These are the activations of a small neural network, seen along a few directions. Each row is one input.
Each table varies a few parts of the input and shows all the possible inputs, shuffled.
Descriptions start from the smaller parts, as in this example, which fits no table here: one of 3 separate values, together with either a single point or one of 9 places along a line or (one of 5 places around a ring, together with one of 6 places along a line).
Shared parts are said once, and a part with two or three values counts as separate values.
(in the rows, 128 means zero)

Other details of the inputs vary at random and push rows far along two fixed directions, the same in every table; ignore that.

Rows:
R1: [ 74 124 124 118 136 127 125 113 159  92 105 101 130  98 114]
R2: [ 60 152 121 117 139 138 115 111 174 110 120 119 125  90 129]
R3: [127 106 134 129 126 123 127 124 125 120 122 119 127 113 117]
R4: [140 159 112 147 115 172 143 120 116 161 156 163 115 156 146]
R5: [ 97 155 111 112 131 121 119 119 126 127 113 114 139 119 138]
R6: [150 130 123 143 127 153 142 131 110 154 148 150 128 152 139]
R7: [152 109 130 146 135 119 156 125 110 115 125 118 127 158 122]
R8: [ 56 152 107 107 138 150 120 120 143 118  98 103 141  89 124]
R9: [173  86 143 138 144  93 142 130 107 116 129 124 136 167 133]
R10: [ 89 127 141 127 122 134 102 117 175  97 131 120 105  66 114]
R11: [ 99 144 126 114 123 136 100 126 141 120 107 116 130  76 120]
R12: [106 142 120 124 135 116  95 120 153 135 126 125 134  95 133]
R13: [152 138 127 148 115 168 128 127 124 161 154 158 112 136 136]
R14: [142 144 117 141 121 167 154 127  96 150 132 147 126 164 137]
R15: [103 136 116 118 140 143 131 124 122 128 113 129 144 119 128]
R16: [ 96 134 112 126 122 157 141 117 130 107 109 116 119 118 114]
R17: [159 124 149 148 112 151 126 132 142 120 152 146 102 128 123]
R18: [124 106 129 102 158  42 125 143  88 117  77  80 191 152 148]
R19: [159 144 126 125 123 107 131 151 107 178 147 143 131 162 124]
R20: [134 154 121 143 114 168 143 121 138 135 161 163 110 140 133]
R21: [162 124 146 143 128 132 123 130 141 140 158 151 115 137 144]
R22: [149 154 133 138 104 155 134 139 144 170 175 172  91 145 117]
R23: [162 102 126 140 128 139 158 127  99 130 134 136 130 169 130]
R24: [103 116 119 123 128 130 142 124 122 106 103 103 141 130 119]
R25: [ 80 144 108 113 139 111  98 123 157 125 111 120 147  87 135]
R26: [169 112 132 130 107 124 156 153  96 155 136 140 111 171 105]
R27: [ 62 158 101 114 143 135 104 116 163 124 116 125 136  81 131]
R28: [168 118 150 136 127 108 118 135 132 129 147 137 122 137 144]
R29: [142 124 132 149 128 163 147 120 136 125 160 152 111 147 122]
R30: [104 117 123 122 123 143 125 122 136 113 124 121 127 111 117]
R31: [120 107 135 123 117 115 113 130 133 108 115 104 125 101 117]
R32: [184  78 165 105 160  18 111 153  95 105  97  81 173 151 145]
R33: [180 129 130 134 108 130 151 152  86 183 142 153 122 180 119]
R34: [164  85 147 100 144  49 117 149  79 120  89  85 176 143 142]
R35: [158 126 117 129 134 127 151 130  79 139 117 126 143 168 136]
R36: [ 71 144 120 112 150 128 106 115 174 105 120 121 128  83 125]
R37: [156  81 147  94 164  24 115 144 107  98  88  87 177 158 147]
R38: [144 135 116 147 108 177 156 121 108 131 146 143 107 153 121]
R39: [119 147 128 123 127 125  98 131 142 137 137 132 129 100 138]
R40: [118 127 133 133 112 146 119 124 140 115 123 122 112  89 118]
R41: [ 96 135 136 120 112 131 124 131 166 131 130 134  96  99  92]
R42: [130 118 130 130 128 125 147 123 124 106 120 112 129 133 118]
R43: [160 153 132 149 108 152 119 134 131 157 158 167 115 133 145]
R44: [102 147 126 128 133 146 132 111 145 120 132 137 115 121 134]
R45: [162 113 141 151 121 144 134 123 138 128 157 146 108 139 125]
Each input here is: one of 5 places around a ring, together with either a single point or one of 8 places along a line.
The inputs of R17 and R32 match in every part but the place on the ring of 5. If R45 is changed in the same way as R17 into R32, which row does it become?
Answer: R21
Which other rows agree with R35 in the place on the ring of 5? List them by row number.
Answer: R6, R8, R11, R13, R14, R15, R33, R34
Which other rows agree with R31 in the place on the ring of 5? List them by row number.
Answer: R3, R16, R23, R24, R26, R30, R38, R40
Start at R5 and move only the place on the line of 8, one step at a time. The first step leads to R4. Which rows follow, in order?
Answer: R18, R27, R25, R12, R39, R43

Rows:
R46: [224  95 150 143 137  86 148 151  73 154 146 143 144 204 149]
R47: [125 141 130 141 113 165 133 123 151 132 155 152  96 118 116]
R48: [152 142 131 145 109 165 129 133 136 161 167 169 106 137 132]
R49: [221  88 150 138 130  80 140 151  72 145 132 128 148 191 145]
R50: [104 151 106 143 120 198 150 112 134 132 141 149 111 127 124]
R51: [218  84 158 143 135  81 145 142  85 129 142 126 145 194 154]
R52: [102 102 135  90 156  45 109 137 128  96  74  76 163 109 117]
R53: [207  86 152 140 138  80 153 143  84 132 139 129 145 201 147]
R54: [112 144 107 145 123 190 150 110 129 133 143 151 116 137 133]
R55: [177  92 146 128 129  83 141 144  98 128 124 119 136 163 125]
R56: [121 148 124 139 121 162 132 121 154 140 155 153 104 125 123]
R57: [ 76 106 117  91 160  76 124 126 112  84  54  63 171 106 118]
R58: [154 139 137 153  99 174 130 125 140 144 169 159  92 129 124]
R59: [ 61 153 119 110 126 136  90 120 177 119 117 122 119  56 113]
R60: [107 164 102 136 122 181 145 115 126 147 143 152 118 137 138]
R61: [132 147 128 142 116 163 118 124 149 138 152 153 108 111 129]
R62: [162 138 139 155 108 169 135 123 140 140 172 160  97 140 133]
R63: [109  99 138  98 159  46  94 131 128  89  79  76 173  99 138]
R64: [ 56 154 120 112 132 139  87 111 185 100 112 113 120  44 117]
R65: [123 148 126 141 125 160 119 120 155 141 160 158 113 119 140]
R66: [132 136 136 140 103 163 122 127 151 135 158 147 100 111 124]
R67: [132  99 137 108 157  55 123 135 115 108  98  95 163 145 135]
R68: [ 79 121 114  84 157  62 121 131 103 101  55  67 175 111 126]
R69: [184  91 144 123 138  66 142 148  86 138 118 115 150 180 129]
R70: [ 65 103 116  86 156  72 116 128 117  86  49  59 176  93 115]
R71: [ 33 166  98 103 127 148 112 117 152 120  93 106 134  67 115]
R72: [ 20 154  99 107 131 160 111 106 166  98  90  99 126  50 101]
R73: [172 139 139 162 101 179 140 125 134 147 180 169  90 146 130]
R74: [205  92 150 140 134  89 154 143  87 132 137 128 135 194 137]
R75: [145 150 128 150 118 172 128 123 143 151 169 169 104 135 136]
R76: [146 162 109 153 105 195 160 127 102 170 159 170 108 168 135]
R77: [110 167 103 135 120 181 146 118 123 147 139 150 117 137 133]
R78: [ 92 147 124 126 115 155 100 122 167 127 133 134 112  74 119]
R79: [140  91 141 103 146  49 122 146 107 117  92  91 162 141 123]
R80: [ 85 142 126 125 113 154 114 121 170 120 135 133 102  81 107]
Describe the family of inputs behind these rows.
Answer: one of 5 places along a line, together with either one of 2 separate values or one of 5 places around a ring
The inputs of R76 and R68 match in every part but the place on the line of 5. If R55 is changed in the same way as R76 into R68, which row does it become?
Answer: R47
Change only the place on the line of 5 in R61. List by row number the other rows that result.
Answer: R49, R63, R64, R78

Rows:
R81: [ 64 128 114 104 138 106 118 124 142 109  91  94 148  95 115]
R82: [137  93 133 110 154  71 136 136 100 114  96  94 170 158 141]
R83: [190 139 124 158 115 174 160 132  88 165 162 170 115 186 144]
R84: [ 96 139 133 139 111 167 110 110 181 102 148 135  98  72 116]
R85: [109 120 121  97 147  81 121 133 105 113  77  84 161 116 122]
R86: [105 116 124 101 152  82 119 131 109 107  80  90 163 117 130]
R87: [ 90 106 125  97 154  69 121 132 118 103  76  80 168 117 124]
R88: [ 49 174 115 131  92 208  93 112 212 137 161 161  77  37 100]
R89: [175 131 125 152 121 160 153 130  93 150 153 157 125 177 147]
R90: [185 128 143 161 106 166 137 145 127 171 179 179 102 158 126]
R91: [171 130 121 154 113 158 164 135  93 164 156 162 119 189 136]
R92: [137  92 133 111 152  72 134 133 100 110  98  92 170 156 145]
R93: [141 109 125 110 139  75 137 141  83 124  89  95 160 153 128]
R94: [ 50 167 109 129 122 193 121 100 194 109 138 142  86  65  97]
R95: [134  85 138 104 166  49 128 128 109  79  80  78 163 137 127]
R96: [171 130 141 163  92 186 147 131 139 148 182 174  79 145 117]
R97: [ 46 150 108 107 136 139 104 113 161 101  98 105 137  67 123]
R98: [171 137 118 144 113 152 157 135  89 160 142 147 122 173 130]
R99: [176 130 124 155 117 163 164 135  93 164 159 165 119 190 140]
R100: [113 105 144  98 153  54  98 143 140 110  89  90 151 101 117]
R101: [166 116 128 132 134 114 150 139  83 143 122 128 143 176 136]
R102: [173 109 149 146 108 141 145 137 121 132 155 143 106 149 118]
R103: [170 129 144 154 129 139 121 130 139 146 165 160 115 141 141]
R104: [161 163 132 182  96 226 124 122 165 169 207 206  75 126 135]
R105: [166 132 121 148 115 149 158 136  91 157 145 152 123 178 133]
R106: [ 50 170 109 130 124 200 118  96 200 105 141 146  84  59 103]
R107: [197 106 132 128 140  97 151 144  65 141 113 120 157 191 145]
R108: [ 57 173 119 106 121 139  86 121 198 130 139 139 101  53 113]
R109: [ 58 138 113 108 137 130 117 117 159 111 106 107 136  90 119]
R110: [ 71 121 120 100 149  94 110 121 138  97  85  86 159  93 130]
R111: [191 139 124 160 113 176 158 129  87 162 164 169 114 185 149]
R112: [200  80 155 129 120  86 140 152  86 140 134 122 139 176 129]
R113: [ 57 172 121 112 121 149  85 118 198 131 135 139 100  50 110]
R114: [161 105 132 132 141 107 149 136  91 136 124 125 152 176 144]
R115: [ 48 165 106 128 118 186 121 101 191 110 134 139  87  65  94]
R116: [126 103 126  96 154  53 126 141  85 109  66  78 173 137 128]
R117: [160 146 120 160 113 192 157 125 112 163 171 177 109 170 142]
R118: [ 66 123 117 103 139 102 119 124 144 106  91  92 149 101 117]
R119: [100 137 134 109 143  88  85 124 164 112 115 113 136  81 133]
R120: [107 133 134 106 143  74  89 127 159 113 119 114 139  92 136]
R121: [172 102 158 107 140  29 140 145  82 101  95  65 154 169 146]
R122: [149  98 147 131 129 103 121 129 131 101 126 112 128 122 129]
R123: [160 155 130 176  85 223 126 117 161 166 209 200  75 126 135]
R124: [ 74 156 109 113 128 153 110 112 146 114 107 112 131  75 123]
R125: [206  79 158 138 127  84 132 142  90 127 138 121 145 172 144]
Describe the family of inputs behind these rows.
Answer: either a single point or (one of 2 separate values, together with one of 8 places along a line) or (one of 4 places along a line, together with either a single point or one of 6 places along a line)
Change only the place on the line of 8 in R96. List by row number the other rows that result.
Answer: R88, R90, R100, R102, R108, R112, R113
